Each row below is a small network's average activation on inputs in which a field has the value named, seen along a few directions.
Related values have similar rows: they may be neighbours, one step apart, or belong to one group.
In the rows, 500 means zero.
Random noise pushes rows far along 9 fixed directions. That doesn't count. These rows show it; they differ only by the noise:
624 522 620 503 642 454 509 233 530 387 426 926 463 621 552 620 510 644
 664 539 489 819 510 555 536
557 543 649 332 490 366 302 258 704 431 494 739 614 673 598 512 468 579
 394 507 578 676 384 602 486
489 398 430 472 514 510 576 553 445 487 404 518 251 567 474 423 551 510
 396 565 513 433 501 406 559
390 404 345 584 480 566 363 522 443 637 517 331 633 431 481 448 551 457
 601 379 464 374 415 426 442
546 517 458 550 636 518 469 468 588 661 757 426 495 336 497 743 483 290
 618 381 450 412 608 498 513
470 532 538 485 535 402 593 580 492 504 620 467 492 397 604 600 462 423
 451 442 540 445 557 513 435
484 470 506 616 427 643 487 486 567 609 588 377 591 505 534 364 578 462
 502 465 520 500 501 396 611
391 478 484 529 545 354 578 615 368 602 441 458 642 484 570 508 501 446
 518 350 474 457 530 505 421
500 477 437 528 479 506 516 537 448 474 467 497 471 478 474 448 503 557
 551 518 502 465 491 509 453
522 546 641 549 518 532 470 574 598 481 435 584 538 600 423 421 484 506
 509 476 490 574 599 488 546
486 552 539 504 452 424 598 613 469 443 532 473 537 441 557 466 456 530
 469 498 549 470 539 553 416


Values of N:
n9: 617 611 429 324 369 393 413 501 607 581 484 341 600 537 423 434 429 507
 406 595 472 369 520 747 494
n2: 344 442 517 524 506 479 408 363 405 575 375 530 742 547 708 479 593 580
 552 380 490 630 354 447 472
n5: 478 515 461 463 512 422 412 559 437 356 382 623 475 486 399 509 422 622
 619 532 469 469 475 604 314
n12: 472 403 520 486 670 451 641 360 355 469 456 707 363 603 528 642 541 445
 443 471 479 659 374 400 579
n3: 512 598 556 410 481 436 496 529 501 430 476 497 561 464 503 576 428 516
 479 529 492 517 533 583 437
n6: 449 427 384 353 437 303 556 511 401 605 446 405 523 584 575 382 542 499
 311 472 515 374 377 549 486
n4: 650 515 332 476 539 548 514 487 434 510 416 455 392 432 301 650 469 494
 649 618 397 444 588 595 523
n11: 447 463 414 618 588 570 537 488 393 546 587 482 496 317 554 642 530 469
 723 431 439 481 523 436 434
n1: 432 440 402 588 366 593 647 563 310 466 336 357 520 489 535 333 586 597
 470 618 524 499 463 410 552
n7: 388 433 534 582 504 541 685 482 372 456 568 471 441 502 611 481 549 465
 373 492 555 563 421 332 580
n10: 433 491 485 536 433 638 224 471 573 457 474 461 638 447 486 464 487 602
 628 462 510 501 401 473 398
n8: 516 589 596 565 546 476 691 629 447 422 652 500 428 374 500 608 425 416
 506 466 519 488 614 525 454
N is arranged as a line.
A walk along N starts at n12 and steps to its neighbour n7. Put n9, n2, n4, n1 in the order it reaches them. -> n2, n9, n1, n4
List every value one step from n6, in the order listed. -> n5, n8

Values of Y:
y9: 469 523 589 484 557 449 467 412 562 561 570 553 613 484 632 596 522 449
 521 415 520 570 513 488 499
y8: 446 452 511 537 539 529 519 465 488 441 562 571 420 457 581 550 519 518
 507 499 535 536 452 412 473
y12: 499 473 510 367 438 513 354 502 680 489 622 415 386 543 478 441 485 417
 273 538 565 365 409 477 517
y3: 356 559 671 522 552 353 817 654 315 401 543 514 544 375 807 632 474 491
 392 424 577 591 571 439 430
y10: 480 520 558 546 441 638 471 728 548 499 391 346 488 554 313 382 476 431
 418 520 483 427 613 410 586
y11: 490 606 554 549 568 392 473 471 432 478 512 601 764 385 571 664 441 550
 746 385 456 603 554 643 333
y2: 595 610 640 563 380 488 622 466 520 610 406 475 812 663 533 307 536 541
 486 485 471 691 600 585 675
y1: 498 471 425 466 451 499 557 543 414 286 469 535 300 457 427 447 469 603
 445 649 570 430 382 526 377
y5: 509 535 504 501 414 547 369 407 557 425 548 489 632 453 566 485 489 600
 548 537 535 550 430 548 440
y4: 427 487 529 485 530 381 642 550 379 478 436 583 474 506 605 507 503 540
 478 463 524 530 495 489 443
y6: 505 561 613 533 561 346 868 541 380 410 616 598 400 401 688 617 459 477
 424 493 573 588 576 509 478
y7: 393 513 588 554 465 617 430 661 568 367 618 433 461 374 565 491 461 515
 474 492 567 440 507 396 407
Y is arranged as a line.
A walk along Y starts at y1 and steps to its neighbour y6. Put y12, y11, y4, y7 in the order it reaches them. -> y12, y4, y7, y11
List every value one step from y3, in the order listed. -> y2, y5
